A = ((123, 122, 110, 125, 130, 122, 140, 118, 125, 131, 129, 131, 142, 139), (131, 157, 114, 124, 138, 150, 115, 111, 128, 115, 122, 121, 125, 124), (126, 156, 132, 138, 140, 138, 122, 141, 126, 124, 147, 122, 128, 144), (136, 129, 124, 125, 132, 125, 127, 129, 130, 126, 137, 140, 119, 142), (120, 112, 125, 120, 117, 120, 119, 125, 128, 133, 149, 123, 123, 123), (143, 137, 138, 149, 139, 130, 126, 141, 128, 129, 105, 140, 119, 146), (124, 99, 152, 130, 105, 122, 120, 134, 125, 131, 130, 134, 126, 131), (138, 121, 117, 120, 116, 114, 136, 117, 125, 136, 151, 137, 130, 139))
Rows and columns are counted from 1.
(1, 1): 123
(6, 8): 141
(8, 14): 139
(2, 1): 131
(5, 3): 125
(7, 6): 122
(6, 1): 143
(3, 13): 128
(5, 10): 133
(8, 6): 114
(8, 1): 138
(8, 5): 116
(5, 9): 128
(1, 8): 118
(1, 14): 139
(1, 10): 131
(6, 9): 128
(7, 1): 124
(2, 5): 138
(7, 9): 125
(1, 6): 122
(3, 7): 122
(2, 2): 157
(8, 7): 136
(8, 11): 151
(2, 3): 114
(3, 5): 140
(6, 7): 126
(4, 3): 124
(7, 12): 134
(3, 10): 124
(2, 14): 124
(6, 3): 138
(6, 11): 105
(4, 5): 132
(1, 7): 140

x =
[[134 119 123 126 132 120 125 148]
 [130 131 126 127 123 125 118 132]
 [121 130 120 127 126 124 116 141]
 [134 121 122 126 128 124 122 146]
 [129 136 124 133 121 127 111 120]
 [118 133 124 115 125 123 125 147]
 [136 126 131 124 126 122 125 140]
 [135 119 122 128 128 130 116 139]
 [125 125 121 127 135 122 126 143]
 [131 119 127 124 133 118 132 150]
 [132 121 127 123 132 120 134 145]
 [131 128 128 118 122 130 113 129]
 [128 136 126 134 123 134 110 119]
 [134 136 130 141 123 126 118 118]
 [137 124 126 119 136 122 129 143]
 [121 123 126 123 134 130 115 127]]
Indices start at 1.
(1, 1)	134
(10, 7)	132
(11, 7)	134
(5, 6)	127
(14, 8)	118
(5, 7)	111
(12, 5)	122
(1, 7)	125
(8, 4)	128
(5, 5)	121
(2, 7)	118
(16, 6)	130
(15, 3)	126
(9, 4)	127
(14, 2)	136
(6, 1)	118
(3, 5)	126
(15, 5)	136
(8, 6)	130
(4, 1)	134
(11, 5)	132
(12, 7)	113
(11, 1)	132
(1, 6)	120
(5, 3)	124
(11, 2)	121
(8, 5)	128
(4, 2)	121
(8, 7)	116
(6, 8)	147
(4, 5)	128
(9, 8)	143
(9, 3)	121
(13, 6)	134
(6, 3)	124
(8, 3)	122

grid =
[[137 129 121 126 142 117 122 136 133 126 135 121]
 [125 130 126 135 123 131 130 128 131 120 131 132]
 [128 130 129 128 129 129 128 128 128 131 128 129]
 [120 134 124 130 123 123 130 143 124 143 125 124]
 [125 128 126 136 126 132 126 131 130 121 131 133]
 [124 151 137 128 126 131 121 120 141 126 125 122]
 [120 126 135 127 117 136 129 123 125 123 125 132]
 [120 124 134 127 122 132 132 126 124 126 126 130]
 [123 142 131 127 130 133 126 119 134 127 126 122]
 [128 142 134 130 127 131 122 122 133 129 128 125]
 [129 127 128 124 127 132 130 126 129 128 124 121]
 [123 125 132 132 122 134 131 128 125 130 124 131]
 [127 129 129 127 129 128 127 130 127 128 127 130]
 [129 125 125 130 127 124 132 133 126 130 128 131]]
Indices start at 1.
row 1 col 1	137
row 6 col 6	131
row 10 col 7	122
row 8 col 8	126
row 7 col 7	129
row 8 col 9	124
row 6 col 3	137
row 9 col 3	131
row 10 col 6	131
row 10 col 12	125
row 9 col 2	142
row 2 col 3	126
row 4 col 3	124
row 2 col 11	131
row 12 col 12	131
row 11 col 8	126
row 8 col 2	124
row 1 col 4	126
row 11 col 1	129
row 13 col 8	130
row 5 col 8	131
row 2 col 2	130
row 3 col 11	128
row 9 col 4	127
row 3 col 7	128
row 12 col 3	132
row 4 col 11	125
row 11 col 10	128
row 14 col 4	130
row 8 col 7	132
row 11 col 6	132
row 8 col 11	126
row 14 col 2	125
row 1 col 8	136
row 12 col 5	122
row 3 col 10	131

B =
129  128  138  125  115  135  120  111  117  117
117  127  125  124  100  115  113  125  120  108
110  115  135  129  105  117  132  143  119  121
135  152  124  141  119  119  146  122  113  125
106  146  123  121  120  120  106  135  110  118
125  145  145  143  127  127  119  105  111  115
Rows and columns are counted from 1.
(1, 1) = 129
(6, 1) = 125
(6, 8) = 105
(4, 8) = 122
(1, 6) = 135
(5, 6) = 120
(1, 7) = 120
(1, 9) = 117
(2, 9) = 120
(3, 10) = 121
(3, 6) = 117
(4, 10) = 125
(1, 2) = 128
(6, 10) = 115
(6, 3) = 145
(2, 3) = 125
(1, 5) = 115

arr =
[[137 121 120 129 103 140 126 131 127 126 129 129]
 [128 119 123 145 127 129 127 133 129 125 125 133]
 [129 123 132 129 133 127 128 131 122 128 133 128]]
Indices start at 1.
row 1 col 1 => 137
row 2 col 1 => 128
row 3 col 12 => 128
row 2 col 12 => 133
row 3 col 6 => 127
row 1 col 4 => 129
row 1 col 10 => 126
row 3 col 7 => 128
row 1 col 3 => 120
row 3 col 10 => 128

X = [[128, 115, 112, 129, 116, 118, 123, 126], [130, 113, 113, 131, 121, 116, 121, 124], [122, 130, 122, 120, 106, 134, 131, 133], [124, 143, 140, 122, 125, 142, 136, 134], [132, 113, 116, 134, 129, 114, 120, 123], [131, 136, 141, 132, 149, 131, 130, 127], [124, 123, 116, 122, 106, 127, 128, 130], [127, 116, 113, 127, 113, 120, 124, 126]]
Rows and columns are counted from 1.
row 1 col 1 => 128
row 5 col 5 => 129
row 5 col 8 => 123
row 4 col 3 => 140
row 3 col 1 => 122
row 5 col 6 => 114
row 8 col 3 => 113
row 2 col 8 => 124
row 5 col 1 => 132
row 3 col 7 => 131
row 8 col 8 => 126
row 6 col 8 => 127
row 3 col 5 => 106
row 7 col 6 => 127
row 7 col 8 => 130
row 2 col 5 => 121
row 5 col 3 => 116
row 6 col 3 => 141
row 3 col 3 => 122
row 6 col 6 => 131
row 7 col 1 => 124
row 4 col 2 => 143
row 7 col 7 => 128
row 1 col 3 => 112
row 4 col 7 => 136
row 5 col 4 => 134
row 1 col 7 => 123
row 7 col 5 => 106

W =
[[148 142 140 137 153 146 144 135 104 141 112]
 [106 143 154 121 145 120 155 123 138 104 133]
 [117 102 131 112 149 138 150 120 112 152 150]]
Indices start at 1.
(1, 1) => 148
(3, 11) => 150
(2, 6) => 120
(1, 3) => 140
(3, 8) => 120
(3, 6) => 138
(2, 5) => 145
(3, 9) => 112
(2, 11) => 133
(2, 2) => 143

m =
[[119 130 119 137 143 120]
 [128 119 127 126 137 127]
 [120 134 106 144 121 132]
 [136 145 131 112 136 141]
 [139 118 119 141 116 123]]
Indices start at 1.
row 1 col 1 = 119
row 5 col 2 = 118
row 4 col 1 = 136
row 2 col 6 = 127
row 4 col 6 = 141
row 1 col 3 = 119
row 3 col 2 = 134
row 5 col 1 = 139
row 3 col 4 = 144
row 2 col 2 = 119
row 1 col 5 = 143

M =
[[123 138 119 125 135 124 137 127 119]
 [128 138 121 111 113 149 122 139 121]
 [122 118 131 128 115 135 149 116 131]
 [139 129 131 129 134 137 118 134 134]
 [127 151 113 124 137 126 139 138 131]
 [142 100 146 139 125 138 107 120 139]
 [133 119 133 137 134 121 123 128 139]
 [138 138 126 133 147 127 118 137 137]
 [140 129 135 114 120 151 107 137 118]
 [115 126 128 127 111 124 139 124 124]
 [144 147 119 125 145 134 109 146 132]
 [128 120 126 136 135 118 125 130 145]]
Rows and columns are counted from 1.
row 1 col 1 = 123
row 2 col 9 = 121
row 1 col 4 = 125
row 5 col 5 = 137
row 1 col 8 = 127
row 8 col 6 = 127
row 6 col 9 = 139
row 6 col 5 = 125
row 9 col 9 = 118
row 8 col 2 = 138
row 8 col 8 = 137
row 9 col 2 = 129
row 1 col 7 = 137
row 12 col 2 = 120
row 7 col 9 = 139
row 5 col 7 = 139
row 12 col 5 = 135
row 11 col 3 = 119
row 5 col 2 = 151
row 6 col 4 = 139
row 2 col 4 = 111
row 6 col 3 = 146
row 8 col 9 = 137
row 12 col 6 = 118
row 7 col 7 = 123
row 2 col 5 = 113
row 11 col 1 = 144
row 6 col 1 = 142
row 10 col 2 = 126
row 5 col 4 = 124
row 1 col 9 = 119
row 7 col 4 = 137
row 3 col 6 = 135
row 8 col 5 = 147
